These are the activations of a small neural network, seen along a few directions. Each row is one input.
In each table, some parts of the input vary, and every possible input appears once, in random order.
A made-up example of a description, with smaller parts first: one of 2 separate values, together with either a single point or one of 9 places around a ring or (one of 4 places along a line, together with one of 8 places around a ring).
Shared parts are said once, and a part with two or three values counts as separate values.
In the rows, zero is written as 128.

Other details of the inputs vary at random and push rows far along two fixed directions, the same in every table; ignore that.

Rows:
row 1: [ 52 148 150  92 200 131 105 152 138 132 142  49  96]
row 2: [143 129 140 105 133 110 127 128 131 128 134 100 124]
row 3: [ 52 159 194 115 196 140 112 174  98  95 146  74  97]
row 4: [143  98 102 167  82 158 138 118 120 101  72 196 143]
row 5: [194 111  65 134  81  82 166  60 130 162 114 203 148]
row 6: [139 131 144  73 149  56 149  74 143 189 187 140 153]
row 7: [153 148 115  96 147  60 158  79 124 171 163 143 133]
row 8: [128 106 122 140 132 155 126 133 129 113  99 102 109]
row 9: [198 108  91 149  71 108 134  99 148 117 107 160 135]
row 10: [ 64 158 173 106 190 142  77 165 127  99 150  29  83]
row 11: [100 168 183  67 190  80 133 138 128 156 236 112 148]
row 12: [ 82 113  95 179 130 168  93 163 113  90  61 104  82]
row 13: [138 106  88 221  56 213 118 160 107  76  36 152 135]
row 14: [166  94  98 193  66 156 149 136 118  80  60 192 131]
row 15: [201 115  83  87 102  94 186  52 150 172 137 171 155]
row 16: [135  89  92 206  78 208 124 155 114  60  25 173 121]
row 17: [158 133 135  79 125  62 138  86 146 172 171 143 159]
row 18: [217 115 100 112  81 110 180  87 133 148 163 213 178]
row 19: [162 127 137  82 143  80 161  79 133 170 167 131 143]
row 20: [124 111 107 143 121 128 132 146 141 110  99 105  99]
row 21: [ 51 163 145 107 209 127 100 145 112 131 139  59  92]
row 22: [171 112 110 147  94 152 162 100 116 110  93 190 147]
row 23: [130 132 128 108 129 106 104 105 145 137 145 122 131]
row 24: [ 28 169 189 141 169 141  87 189  99 112 154  59 111]
row 25: [ 63 167 180 141 159 152 108 180  92 106 144  62 110]
row 26: [146  61  71 206  61 186 112 146 137  85  25 153 110]
row 27: [104 116 110 115 136 123 123 125 145 137 117 113 115]
row 28: [133 118 136 121 138 101 136 120 136 139 137 114 123]
row 29: [ 36 159 181 173 158 166  86 216  95  82 122  46  93]
row 30: [213 108  88 105  81 101 158  61 151 163 117 186 178]
row 31: [ 57 157 168 107 192 140  70 163 134 106 145  39  94]
row 32: [100 171 192  44 200  46 123 115 138 174 218  70 137]
row 33: [142  78  77 202  62 207 107 177 131  70  63 178 129]
row 34: [107 135 156 160 133 152 113 186 126 116 127 116 106]
row 35: [144 154 146  59 162  95 150  90 138 178 217 164 183]
row 36: [ 79 140 165 110 174 147  91 171 125 104 128  44  97]
row 37: [143 161 158  73 160  98 149  90 140 199 198 160 170]
row 38: [ 48 145 182 168 171 195  80 238 110  81 112  51  65]
row 39: [ 94 129 152 159 129 155 103 181 129 121 126 125 109]
row 40: [ 61 169 177 136 164 163 106 171  94 111 144  63 117]
row 41: [143 145 147  92 135  99 143  95 142 192 182 175 166]
row 42: [ 84 168 185  36 201  59 108 105 140 184 213  79 145]
row 43: [122 122 117 117 138 127 138 136 134 121 116  94  99]
row 44: [126 130 139 155 125 178 122 163 124 119 114 127 115]
row 45: [198 105  93 101 103  96 170  47 148 179 132 186 174]
row 46: [112 118 127 167 119 167  86 178 127  64  83  69  78]
row 47: [209 126 107  89 101 109 180  72 137 165 182 208 188]
row 48: [154  88  57 217  74 188 125 161 107  64  17 135  78]
row 49: [147 161 124  66 171  73 163  61 119 184 180 132 140]
row 50: [189 102  86 149  64 110 126  94 150 124 106 172 139]
row 51: [186 129 102 133  63 108 166  63 121 170 135 212 195]
row 52: [136 138 127  61 148  52 158  75 152 190 187 137 146]
row 53: [156  88  94 193  60 159 141 130 119  86  59 203 135]
row 54: [151  78  80 209  54 193 114 181 129  67  69 180 125]
Description of these inputs: one of 6 places around a ring, together with either one of 4 separate values or one of 5 places along a line.
Question: Changing only the place on the ring of 6 turns row 1 into row 15. The same change can be made to row 16. Which row results?
Answer: row 22
Question: Start at row 33 and move only the place on the ring of 6, one step at a time. The first step leads to row 35. Which rows follow, in order?
Answer: row 47, row 18, row 11, row 54
Question: Change only the choice among 4 separate values in row 4. List by row number the other rows that result.
Answer: row 33, row 41, row 51

Rows:
row 55: [112 167 156  56 194  87 153  75 114 168 198  94 142]
row 56: [ 71 159 150  96 201 143  97 147 127 142 147  66 100]
row 57: [188 144 130  81 111  42 177  53 151 205 182 165 168]
row 58: [194 144 124  66 142  80 170  42 127 190 174 152 170]
row 59: [ 92 132 138 155 146 145 129 160  94  84  86  91  82]
row 60: [ 56 170 156 119 176 108 105 144 104 126 152  63  97]
row 61: [ 78 106 125 166 122 151  73 194 134  88  99  72  98]
row 62: [179 119 125 134  63 146 158  97 125 149 140 250 202]
row 63: [171 119 125  72 120  74 163  55 166 192 157 172 173]
row 64: [ 32 150 155 127 184 123  88 151 111 119 140  61  96]
row 65: [120 121 145 154 125 151  95 183 135  69 109  80  83]
row 66: [ 83 122 124 169 136 153  79 161 120 106  84  87  99]
row 67: [162 148 100  65 146  85 177  41 138 194 180 172 162]
row 68: [172  93  71 160  79 107 163  82 122 143  85 205 144]
row 69: [115 146 168  62 174  49 113 104 153 179 223 114 140]
row 70: [ 85 172 174 102 181 121 102 143 109 122 143  52 100]
row 71: [ 52 180 206 141 165 144 105 195  92 123 187 107 133]
row 72: [151 119 114 177  83 200 143 160 119 109 112 206 162]
row 73: [ 82 121 127 148 145 166  81 155 130  99  76  93 105]
row 74: [ 84 160 153  56 190  77 132  72 133 172 187 115 150]
row 75: [178  89  88 198  57 143 114 156 148  81  74 153 107]
row 76: [ 85 127 121 181 133 143 116 175 100  88  72 104  79]
row 77: [171  73  86 164  69 157 107 137 163  88  69 173 125]
row 78: [244  92  71 113  60 110 177  71 146 145 122 190 177]
row 79: [172  85  73 163  77 177 141 133 152 122  64 158 115]
row 80: [135  85  80 170  96 154 141 116 127 100  49 179 124]
row 81: [111 125 135 149 119 150 103 183 127  74 103  68  97]
row 82: [ 89 112 113 144 138 185  87 201 140  86  97  75  87]
row 83: [226  91  69 120  73 125 154  90 167 144 123 207 147]
row 84: [116 153 177  56 190  92 144 107 134 174 194  75 132]
row 85: [164  77  74 159  63 156 115 133 153  96  67 161 142]
row 86: [103 123 123 168 110 140  93 187 133  87 103  80 100]
row 87: [ 84 161 151  60 215  91 151 105 119 177 187 111 121]
row 88: [148  75  88 195  63 157 117 143 143 110  54 144 114]
row 89: [216 126 122 144  75 144 191  89 116 147 153 241 210]
row 90: [100 137 175  93 189 129  97 165 133 110 173  58  97]
row 91: [115 160 164  53 209  70 170  79 108 176 198 111 139]
row 92: [219 106  98 132  59 108 178  76 141 146 106 174 149]
row 93: [ 87 135 126 181 127 161  80 182 109  89  72  72  82]
row 94: [ 87 176 204  82 163  94 132 121 107 186 239 159 177]
row 95: [ 89 140 130 156 133 159 114 153 101  77  89  76  87]
row 96: [160 135 139 188  72 178 150 156 104  94 109 189 162]
Question: Changing only one part turns row 55 into row 95. The same change can be made to row 90. Which row results?
Answer: row 65
Question: Describe the family of inputs behind these rows.
Answer: one of 6 places around a ring, together with either a single point or one of 6 places along a line
Question: Change only the place on the line of 6 in row 86. List by row number the other rows that result.
Answer: row 57, row 60, row 75, row 76, row 93
Question: Change only the place on the ring of 6 in row 80. List by row number the other rows that result.
Answer: row 59, row 68, row 76, row 87, row 91
